These are the activations of a small neural network, seen along a few directions. Each row is one input.
In each table, some parts of the input vary, and every possible input appears once, in random order.
A made-up example of a description, with smaller parts first: line(6) and (point or ring(9) or (values(2) and ring(5))).
Shared parts are said once, and a part with two or three values counts as separate values.

Other details of the inputs vary at random and push rows far along three fixed directions, the same in every table; ignore that.

Rows:
x1: [ 61  12 -31  92 -18  -8   7 -62  27  -9  46]
x2: [ -3   6  30 -21 -36  -4 -32   3  17  49  -3]
x3: [  5 -12  17 -24 -38  16 -36  -7  19  34 -26]
x4: [-41   5 -51  -1 -33  76  47  13  45  27  13]
x5: [  4   9  48 -35  68 -24   7  22 -46 -25 -37]
x6: [-13  -9  -2 -37 -42 -10 -45  -3   0  37  17]
x7: [  2   8  39 -36  55  -9  15  33 -36 -41 -34]
x8: [ 28 -35  32 -24 -26  19 -58  11 -40  35   5]
x9: [-72  28 -31   5  79  59  93  35  19 -36  18]
x10: [ 11 -10  54 -38  59  -5  11  17 -49 -42 -42]
x11: [-75  34 -25  -4  75  21  75  51  36 -39  14]
x12: [ -8 -12  57 -31  54 -20  -6  21 -36 -44 -43]
x13: [ 56  26 -32  96 -25 -23   3 -46  23 -11  53]
x14: [ 13 -26  34 -27 -45  -6 -46  -9  -9  34 -38]
x15: [-41  32 -49  -3 -16  63  36  16  54  43  19]
x16: [  5 -10  50 -22 -29  -4 -52 -16  -7  45 -22]
x17: [  9  -2  40 -28 -46  -6 -39  10   9  30 -12]
x18: [ 71  -7 -33  82 -35 -17   4 -53  13 -21  27]
x19: [  2 -10  36 -35  59   2  21  19 -39 -38 -41]
x20: [ 60   0 -35  59 -29 -45 -30 -52 -19 -20  55]
x21: [-50  14 -42   5 -21  72  44   7  42  43  23]
x22: [ 34  -6  30 -38 -39   1 -40  -1 -13  36 -34]
x23: [-57  17 -32   5 -29  70  25  18  64  19  23]
x24: [ 11  -4  17 -31 -42  -2 -32   7  24  35 -20]
x25: [  3 -22   5 -38 -33  15 -38 -22 -31  36   9]
x26: [-56  29 -62   7 -27  64  49  22  51  45  27]
x27: [-62  25 -15 -10  62  20  67  57  29 -55   6]
x28: [ 59   0 -25  85 -43 -52  -9 -34  26 -25  35]
x29: [-14  -3  50 -31  57 -48   4  30 -37 -24 -36]
x30: [  3   7  26 -26 -32  -4 -33   1  23  49  -8]
x31: [-57  22 -36   4 -13  64  24   7  68  35  20]
x32: [ 12  -5 -32  66  65 -53  15 -30 -22 -94  41]
x33: [ 14   7   9 -27 -29  12 -24  -6   5  54 -19]
x34: [ 19  -8  17 -30 -49   4 -26   5 -14  38 -28]
x35: [ 53   6 -27  89 -31 -59  -9 -43  26  -9  38]
x36: [  2 -19  12 -46 -43 -32 -54 -10 -24  34   0]
x37: [ 49   8  -4  68  57 -71  24  -9  -1 -95  12]
x38: [ 13  -7  12 -25 -24  26 -18 -19   3  53 -20]
x39: [-21 -13  24 -27  49  -9  14  25 -20 -37 -43]
x40: [-12 -11  -7 -38 -47 -14 -42  -5  -3  36  12]
x41: [ 10  -4  12 -24 -52  12 -20   8  -8  39 -18]
x42: [ 84  -6 -19  75 -29 -21 -11 -59  10 -21  21]
x43: [ 16 -11  33 -33 -35 -29 -44  -3  -1  52 -30]
x44: [ 24 -20  29 -30 -29   4 -30 -22 -22  54 -33]
x45: [-50  29 -66   2 -23  65  48  19  57  45  22]
x46: [-11 -13  17 -15 -37   5 -31 -11   5  52 -20]
x47: [  27    0  -12   87   55  -50   33  -17   -7 -100   18]
x48: [-48  -6 -36   5 -17  63  -9  37  38  23  41]
x49: [-90  22 -38  10  73  40  81  41  32 -37   9]
x50: [ 81   3 -25  76 -39 -41 -11 -43   4 -21  21]
x51: [-64  -1 -55 -16 -24  46   6   1  30  22  31]
x52: [ -6 -16  34 -30  50  -3  27  22 -51 -38 -40]
x53: [-42  31 -59  -1 -30  77  44  27  64  27  23]
x54: [-40 -14   8 -34  55 -11   0  10 -37 -39  -2]
x55: [ 17 -24  33 -26 -30 -14 -69  29 -15  33   6]
x56: [ 55   2 -33  91 -33 -21 -12 -51  41 -25  34]
x57: [ 68   0  -9  83 -43 -60 -20 -36  18 -27  33]
x58: [ -9  -4  34 -28  55  12  28  22 -34 -41 -28]
x59: [-19  -2  10 -45  56 -19   6  19 -61 -38  -3]
x60: [-51  17 -36   1 -25  70  24  16  70  19  18]
x61: [ 20   2  31 -29 -44  12 -31   5  -9  33 -17]
x62: [ 54   0 -44  92 -26 -15  14 -59  18  -4  37]
x63: [-15   1  34 -25  68   5  29  14 -36 -25 -25]
x64: [-16   5  16 -26  59 -16  30  28 -38 -21 -34]
x65: [ 68  17 -20  87 -36 -25  -4 -38  14 -29  44]
x66: [ 19  -5  35 -35 -28 -24 -47  -5   6  50 -29]
x67: [ 11 -25  38 -25 -46  -6 -47  -7 -12  34 -34]
x68: [ -4 -29  13 -39 -39 -13 -58 -24 -29  32  -8]
x69: [ 12 -27  11 -43 -38   2 -44 -26 -44  34  -3]
x70: [-80  14 -37   2  74  30  75  36  24 -35  -5]
x71: [-57  19 -50  -1 -24  38  36  24  65  42  18]
x72: [ 40  16  -8  73  59 -60  33  -5   9 -99  24]
x73: [ 14 -14  35 -28 -24  -6 -51 -20   0  48 -35]
x74: [ 24 -22  40 -28 -45  11 -32  -9 -26  35 -27]
x75: [-64  22 -84 -15 -33  64  34  15  35  29  51]
x76: [ 58  -2 -42  57 -35 -47 -24 -55 -23 -19  50]
x77: [  3 -22   6 -39 -34  16 -37 -23 -32  36  10]
x78: [  6 -15  36 -28  65 -17 -16  54 -68 -39  -9]
x79: [ 25  12 -10  89  72 -51  31 -29  -1 -86  25]
x80: [-58  17 -58  -1 -38  52  43  34  75  26  22]
x81: [-49  17 -22  -8  84  40  76  27   6 -34  -5]
x82: [-20 -20   7 -44  57 -10  16   5 -67 -39 -11]
x83: [ 26 -15  48 -29 -40  17 -35 -10 -22  32 -21]
x84: [ 59  13 -37  91 -42 -23   5 -34  18 -24  43]
x85: [ -9  12  38 -29  65 -16  17  26 -42 -26 -29]
x86: [ 43  -1 -11  82  71 -53  45 -32 -35 -80  14]
x87: [ -5   1  47 -37  65 -44   0  25 -26 -24 -40]
x88: [-20 -12  27 -49  54 -48 -11  20 -50 -40  -8]
x89: [-56  32 -56   8 -26  66  47  23  53  43  31]
x90: [ 23 -16  34 -36 -47 -23 -44   5  -1  36 -33]
x91: [-12 -15  42 -30  64 -32   0  12 -39 -24 -52]
x92: [-10  -8  48 -31  69 -27  -5  11 -33 -25 -48]
Description of these inputs: values(4) and (point or line(4) or (values(2) and ring(9))).
The inputs of x37 and x56 match in every part but the values(4) part. If x87 is changed in the same way as x37 into x56, which row does it become?
> x92
The inputs of x68 and x82 match in every part but the values(4) part. If x60 is changed in the same way as x68 into x82, which row does it become?
> x10
The inputs of x14 and x4 match in every part but the values(4) part. If x16 is changed in the same way as x14 into x4, which row does it become?
> x9
Which other rows does x68 become when the line(4) part takes its other values? List them by row number.
> x32, x51, x54
Which other rows does x90 become when the ring(9) part takes its other values? List them by row number.
> x17, x24, x27, x28, x37, x57, x72, x80
Which other rows does x78 become when the values(4) part takes its other values? List them by row number.
> x8, x48, x55
Which other rows does x79 become when the values(4) part takes its other values? List them by row number.
> x11, x63, x85

Rows:
x93: [-71   0  37 -52  79  23  28  65 -10 -24 -34]
x94: [ 12  15 -56  47 -30  19  23 -25  25  21  35]
x95: [-64  -1 -22 -47 -17  60  28  19  18  46 -13]
x96: [-58   7 -14 -50 -24  51  17  49  44  30 -12]
x97: [  1   4  -9  27  69 -15  39  -7 -26 -40   5]
x98: [ 48 -15  20  26 -42 -45 -59 -47  -1  37  -8]
x99: [ 19  14 -46  44 -41  28  19 -12  31   0  37]
x100: [ 67 -11  25  16 -43 -19 -52 -47 -17  27   5]
x101: [-49  11  -8 -39 -14  79  22  43  16  46   2]
x102: [ 16  25 -40  46 -36  11  12  -1  50   6  39]
x103: [ -1   7   2  22  49 -28  32  18   2 -67   0]
x104: [-58   0 -26 -56 -20  60  27  23  21  37 -14]
x105: [ 57 -16  73   6  44 -71 -37   3 -56 -34 -28]
x106: [-59  20 -17 -51 -17  46  28  36  34  44 -11]
x107: [ 32 -30  30 -28  33 -85 -60 -14 -95 -53  11]
x108: [-15 -14  59 -68 -24   0 -54  -2 -10  64 -43]
x109: [-67  -6  20 -69  70  32  38  44 -25 -35 -41]
x110: [  4  25 -43  53 -25   4  17 -20  43  26  36]
x111: [  2  -2  -4  26  61  -5  26   3 -14 -65   5]
x112: [  25  -34   24  -22   39  -92  -55  -19 -101  -38    7]
x113: [ -7 -17  60 -70 -31   7 -60  18  -7  54 -44]
x114: [ 12  16 -53  41 -37  20  25 -27  29  10  33]
x115: [  5  15   6  25  63 -22  29  18  -1 -55   9]
x116: [  5 -17  58 -74 -28  27 -48  12 -30  59 -35]
x117: [-48  16  -9 -47 -12  77  22  37  19  41   2]
x118: [ 56 -11  25  15 -58 -43 -53 -37   4  17  -6]
x119: [  7  21   5  25  59 -23  32  21  -5 -55   8]
x120: [  4   6 -50  41 -36  20  22 -33  35   5  33]
x121: [-10 -15  56 -73 -29   4 -58  10  -7  56 -46]
x122: [  1   6 -50  45 -24  25  11 -36  38  11  35]
x123: [  2  17   3  21  65 -26  30   9  -1 -53   7]
x124: [ 59 -25  26  19 -56 -20 -59 -44 -13  12  -4]
x125: [  0  -7  -3  33  61  -4  27  10 -17 -61   5]
x126: [-50  13 -19 -55 -21  69  28  32  18  35  -9]
x127: [  7  -9 -10  26  46 -12  37  17 -21 -67  -2]
x128: [ 60  -3  15  22 -49 -48 -46 -36  -8  39  -5]
x129: [ 10  16  -4  20  60  -8  39   2 -23 -55   8]
x130: [-53  19 -11 -48 -22  54  22  50  38  35  -7]
x131: [ -3   2   3  30  50 -28  32  24  -2 -64  -1]
x132: [  0  10 -36  50 -37  12   4 -13  59  -4  33]
x133: [-56  11 -16 -48  -4  69  25  19  21  51   1]
x134: [-59   2  -4 -42 -10  78   9  25  27  36   0]
x135: [ 51 -12  23  19 -44 -43 -60 -47   3  30  -6]
x136: [ 10  12 -56  47 -35  18  26 -27  25  17  31]
x137: [ 52 -17  11  19 -56 -52 -48 -38  -2  30 -14]
x138: [ -8 -22  60 -62 -32   8 -61  23 -10  59 -44]
x139: [  8  14   0  29  54 -26  33  31  -9 -55   4]
x140: [-13 -31  45 -69 -33  12 -47  -8 -32  63 -52]
x141: [-72   5  23 -72  70   7  45  54 -13 -24 -45]
x142: [ 40 -32  -4   7 -57 -43 -82 -26 -43  14  47]
x143: [ 68  -7  13  13 -49 -28 -42 -46 -24  31  -1]
x144: [ 44 -21  57  -1  36 -88 -27 -17 -57 -33 -45]
x145: [-10   6  -1  22  55 -29  28   5   4 -66  -4]
x146: [ 46 -24  62  -2  49 -61 -34 -36 -69 -36 -33]
x147: [  5  18  -4  18  50 -31  37  16  -6 -60  -3]
x148: [ -3  17 -33  49 -25  13   3 -24  57   6  38]
x149: [  9   1   1  32  63  -3  33  13 -22 -53  12]
x150: [-59   3 -14 -42 -26  52  17  54  41  34 -12]
x151: [  0  14 -29  53 -26  16   0 -16  58   4  40]
x152: [-19  -7 -32   3  51 -32   5  15 -42 -72  51]
x153: [-21   2 -80  25 -34  -2 -10 -25  11   2  84]
x154: [-60  10 -18 -54 -22  47  20  40  43  31 -14]
x155: [ -5   3  -1  24  65  -6  29  -9 -14 -61   7]
x156: [ 47 -15  23  19 -51 -45 -56 -48   3  24  -9]
x157: [  5  22 -40  47 -22   7  14 -23  51  19  41]
x158: [  6  -2 -15  15  47 -16  38   3 -17 -69  -4]
x159: [  9  18 -50  51 -25  23  23 -29  26  24  39]
x160: [   0  -15   81 -101   52  -15  -18   36  -84   -7  -73]
x161: [-15 -33  80 -87  63 -24 -28  16 -84   4 -79]
x162: [ -4   5 -11  16  51 -39  37   7  -2 -59  -8]
x163: [ 58 -26  34  30 -46 -14 -63 -41 -17  24   4]
x164: [ 18   9 -45  52 -42  30  19  -7  28   4  37]
x165: [  1  22  -1  21  63 -31  37   6  -9 -46   3]
x166: [ 44 -18  20  25 -50 -48 -55 -47   0  31 -12]
x167: [ 11   4 -43  45 -41  28  15 -18  38  -5  36]
x168: [ 66  -5  19  17 -44 -24 -44 -51 -24  34   3]
x169: [  5   0 -59  44 -37  14  22 -28  31  11  26]
x170: [ -4  -2  47 -77 -31  -2 -39  16 -17  65 -45]
x171: [-13 -26  52 -64 -23  16 -51 -12 -32  70 -44]
x172: [ 12  18 -40  55 -42  11  14   3  47   6  35]
x173: [ 57  -5  15  22 -54 -49 -44 -37  -8  36  -9]
x174: [-54  19  -4 -36 -13  59  18  52  34  47   1]
x175: [ -4  12  -3  28  70 -33  35   4  -9 -39   2]
x176: [ 64   4  28  19 -48 -38 -53 -34  -3  28   2]
x177: [  3  -7  -3  29  48  -9  37  13 -20 -66   2]
x178: [  9  -4 -12  19  45 -13  36  11 -17 -71  -2]
x179: [-11 -25  61 -62 -40   5 -57  22 -10  51 -47]
x180: [-45  13 -15 -50 -17  73  24  42  18  37  -2]
x181: [-54  24 -14 -52 -15  52  22  44  37  41  -6]
x182: [  3  -4 -41  56 -38  31   8 -17  37  -1  35]
x183: [ -1   1  -8  22  62  -9  28  -5 -14 -62   3]
x184: [-62  -2  19 -74  66  31  45  49 -27 -33 -41]
x185: [ -2   3 -49  45 -32  22  15 -38  38   4  32]
x186: [ -9  13 -39  56 -20   6   7 -30  51  21  34]
x187: [ 14   6  -6  28  53  -8  38  21 -27 -57   7]
The inputs of x186 and x108 match in every part but one. If x97 is changed in the same way as x186 into x108, which row does it become?
> x133
The inputs of x155 and x171 match in every part but one. If x118 is changed in the same way as x155 into x171, which row does it become?
> x144
What do these inputs look like to the network?
> line(5) and (point or (values(2) and ring(9)))
Which other rows does x125 become when the values(2) part takes its other values? List them by row number.
> x138
Which other rows does x95 become when the line(5) part takes its other values? List them by row number.
> x120, x167, x177, x184
Which other rows does x113 become when the ring(9) part takes its other values? List them by row number.
> x96, x102, x103, x115, x119, x130, x132, x151
Which other rows does x122 become when the values(2) part takes its other values? List them by row number.
> x135
